Each row below holds a small network's activations on one input, seen along a few directions.
In each table, some parts of the input vary, and every possible input appears once, in random order.
A made-up example of a description, with smaller parts first: line(4) and (point or ring(9) or (values(3) and ring(5))).
Shared parts are said once, and a part with two or three values counts as separate values.

Other details of the inputs vary at random and push rows far along three fixed directions, the same in every table; ignore that.

Rows:
row 1: [ -6   9 -11  46 -23 -19  17  18  -6  22  21 -32  -5]
row 2: [ 36  19   1  66 -13   9  -7 -12  23  23 -21   4 -27]
row 3: [-18  16   4 -18  27  19   9 -34 -29  -3 -52   1 -10]
row 4: [ 51  10  53  15 -22 -58  -8  21  42 -14  32   5 -18]
row 5: [ -5   2 -15 -22  36  29  -1 -29 -18 -11 -41  17 -11]
row 6: [-36  -7  -6 -40  16  22  15   7 -35  -9  10 -11  23]
row 7: [ 26   4  84 -77  29 -91 -30  33  34 -95  26  33   6]
row 8: [-18  26  -3 -23  27  13  -3 -37 -26   3 -48   2   4]
row 9: [ 32  13 -27  61 -11   0  -1  -8  26   8 -23  10 -30]
row 10: [ -9 -32 -22 -16 -23   4  11  26 -15  15  34 -17   9]
row 11: [-20 -25  -8 -56  -4  33   3   0 -14  -8   8  -3  18]
row 12: [ 19  36  51 -50  39 -48   5 -41   1 -43 -37  20 -20]
row 13: [-75 -33   3   5 -33  -1   5   8  -2  27  49  27   9]
row 14: [ 25  35 -26  18  14   4  18 -48  -1  14 -47  16 -23]
row 15: [-34 -18  -2 -42   9  21  13  15 -38  -7  -5  -5  14]
row 16: [ 12 -22 -10  45 -26   2  -2  26  19  20  14 -13  -4]
row 17: [-19 -23 -18  -2 -19  19   3  29  -4  -2  39 -19  19]
row 18: [ -3  19  13 -14  30  49  -9 -42  -7  -6 -26   6   8]
row 19: [ 32  21 -38  57  -1 -16  -9 -11  16  20 -18   9 -21]
row 20: [  5   4 -27  38 -27 -21   5  30  -3  26  14 -12   3]
row 21: [-31 -18 -12 -41  20  28   4   5 -28 -12  16  -9  20]
row 22: [-14 -20   7  -3 -28  22 -16  31  -8  21  29 -19  28]
row 23: [ 24  23 -18  29  22  20 -18 -44  22  12 -49  17  -6]
row 24: [ 35  -3  30  37 -12 -57  -7  34  46 -21  46  -6  -5]
row 25: [ -8 -37  -5 -13 -27  17   4  22   4  19  31 -20  19]
Each input here is: point or (values(4) and line(6)).
- Start at row 18 and move only the line(6) part, one step at a time. The first step leads to row 24. Which rows follow, in order? => row 17, row 21, row 6, row 1
- Change only the line(6) part in row 25. List by row number the other rows that result. => row 4, row 10, row 11, row 12, row 14

Rows:
row 26: [ -2  -4 -66  31  -5  80  12 -41 -18  55 -44 -22  -4]
row 27: [ 26  -4 -19  40 -31   2  -1  19  18  19  28 -22   2]
row 28: [ 17  29   4  55  -6 -66   4   8  28  -9  21  12 -24]
row 29: [ 32  -1  -5  27 -26 -12   4  20  12   9  13 -10 -17]
row 30: [ 19   0  14  27 -27 -62  -1  24  29  -1  21  16 -15]
row 31: [ 43  48  10   2  56  13 -16 -59  22 -29 -53  25 -12]
row 32: [-15 -38  -1 -27 -27  33  -1  44 -19   4  36 -29  26]
row 33: [-15   1  16 -83  39  33   7 -27 -33 -33 -38  13  10]
row 34: [-41 -22 -39 -35  15 116  -3 -15 -50  23 -26 -21  37]
row 35: [-13  -5  20 -69  55  49 -14 -26 -18 -36 -34   0  26]
row 36: [-19 -47  26 -21 -33 -30   1  54  10  -6  65 -14  12]
row 37: [-23 -36 -12 -35 -30  10   7  43 -28  13  25 -27  28]
row 38: [-23 -27  59 -66  13 -63   2  38  -3 -50  44   7  10]
row 39: [ 33  32 -53  50   3  42   7 -57   8  39 -46   0 -23]
row 40: [-32 -17  12 -41  33  45 -13 -18  -8 -17 -11   9  24]
row 41: [ 45  49   2   8  41 -32  -4 -47   9 -16 -64  28 -31]
row 42: [-41 -13  54   2 -44  -5   3  21 -23  27  40 -29  20]
row 43: [ -6  32 -35  50  11  15   8 -35  -6  17 -38  16 -26]
row 44: [ -7  -5  67 -88  39 -24 -28  -8  13 -63  -4  39  14]
row 45: [ 11  44 -17   4  39   3   6 -43  -9 -13 -44   7 -12]
row 46: [-59 -10 -54 -41  15  83   6 -16 -67  27 -39 -24  34]
row 47: [-30 -18 -43 -35   6  97  -8 -26 -37  30 -37 -16  31]
row 48: [-19 -42  23 -25 -40 -32  -9  57   6   0  60  -5  17]
row 49: [  5  25 -34  37   2  16  12 -49  11  25 -29  21 -19]
row 50: [ 35  35   1  38  16  -9 -10 -48  42  -5 -23  33 -26]
row 51: [ 17 -18 -23  29 -44  -6  -2  35   5  32  23 -24   1]
row 52: [  4  -1  66 -68  27 -37 -11  -2  14 -59   7  38  -9]
row 53: [-14  19  41 -45  54 -38  -4 -23   1 -57 -22  28  -8]
row 54: [-11 -19  54 -47  -3 -80  -7  48   4 -40  46  15   7]
row 55: [-17 -33  -8 -25 -35  -1  17  47 -19   9  51 -32  26]
row 56: [ 51  37  57   3  37 -89  -3 -31  53 -56 -25  49 -42]
row 57: [ 43  26 -19  59 -14 -45  13   5  17  15   8  -8 -25]
row 58: [-30 -20  11 -49  24  41  -9 -23  -6 -14 -12  10  17]
row 59: [ 53  45  11  17  44  -5 -26 -43  28 -23 -60  27 -17]
row 60: [ -9   0  64 -93  41 -28 -11 -18   9 -62   9  37   6]
row 61: [ 12  40 -12   6  36   7   5 -34 -15 -15 -52   9 -19]
row 62: [-12   8 -46  46 -11  28  16 -22 -14  41 -19   6 -18]
row 63: [ 20  11 -12  67 -15  -6  -9   1  35  17  20   6  -7]
row 64: [-42 -11 -30 -12  -2  31  15 -12 -29  25   8  -2  13]
row 65: [ 28  15 -20  70 -17 -45  10  25  14  10   8 -25 -21]
row 66: [-23 -33  11   0 -22  14  -9  45   0   0  48  -7  21]
row 67: [ 17  13  11  55 -23 -85  -5  39  29  -7  29   8 -20]
row 68: [ 11 -20 -23  34 -38 -11  18  33   2  25  23 -32  -1]
row 69: [-47 -22 -20 -35  -4  55  14 -11 -34  15  -7   5  14]
row 70: [-23 -34  -7  15 -32  13 -16  45   3  21  42 -11  27]
row 71: [ 11  12 -10  29   2  25  -7 -30  17   8 -22  22 -17]
row 72: [-14 -30  -5 -15 -16 -13  15  43 -22   5  33 -34  14]
row 73: [ 48   1  -9  64 -27 -24  -3  19  37  13  13 -20 -17]
row 74: [ -9 -20 -11  -8 -21  -2  15  39 -28   9  27 -24   7]
row 75: [ 16  28  -1  99 -55   1  16   9   7  79   0 -47 -14]
- Describe the family of inputs behind these rows. => values(2) and (point or (values(4) and line(6)))
- Changing only the values(2) part turns row 34 into row 66. The same change can be made to row 75. Which row results? => row 42
- Changing only the values(2) part turns row 30 into row 37. The same change can be made to row 40. Which row results? => row 35
- Change only the values(4) part in row 73. List by row number the other rows that result. => row 27, row 32, row 47
- Change only the line(6) part in row 62. List by row number the other rows that result. => row 43, row 52, row 66, row 69, row 71
- Change only the values(4) part in row 52. List by row number the other rows that result. => row 36, row 48, row 60
- Change only the values(2) part in row 54. List by row number the other rows that result. => row 41
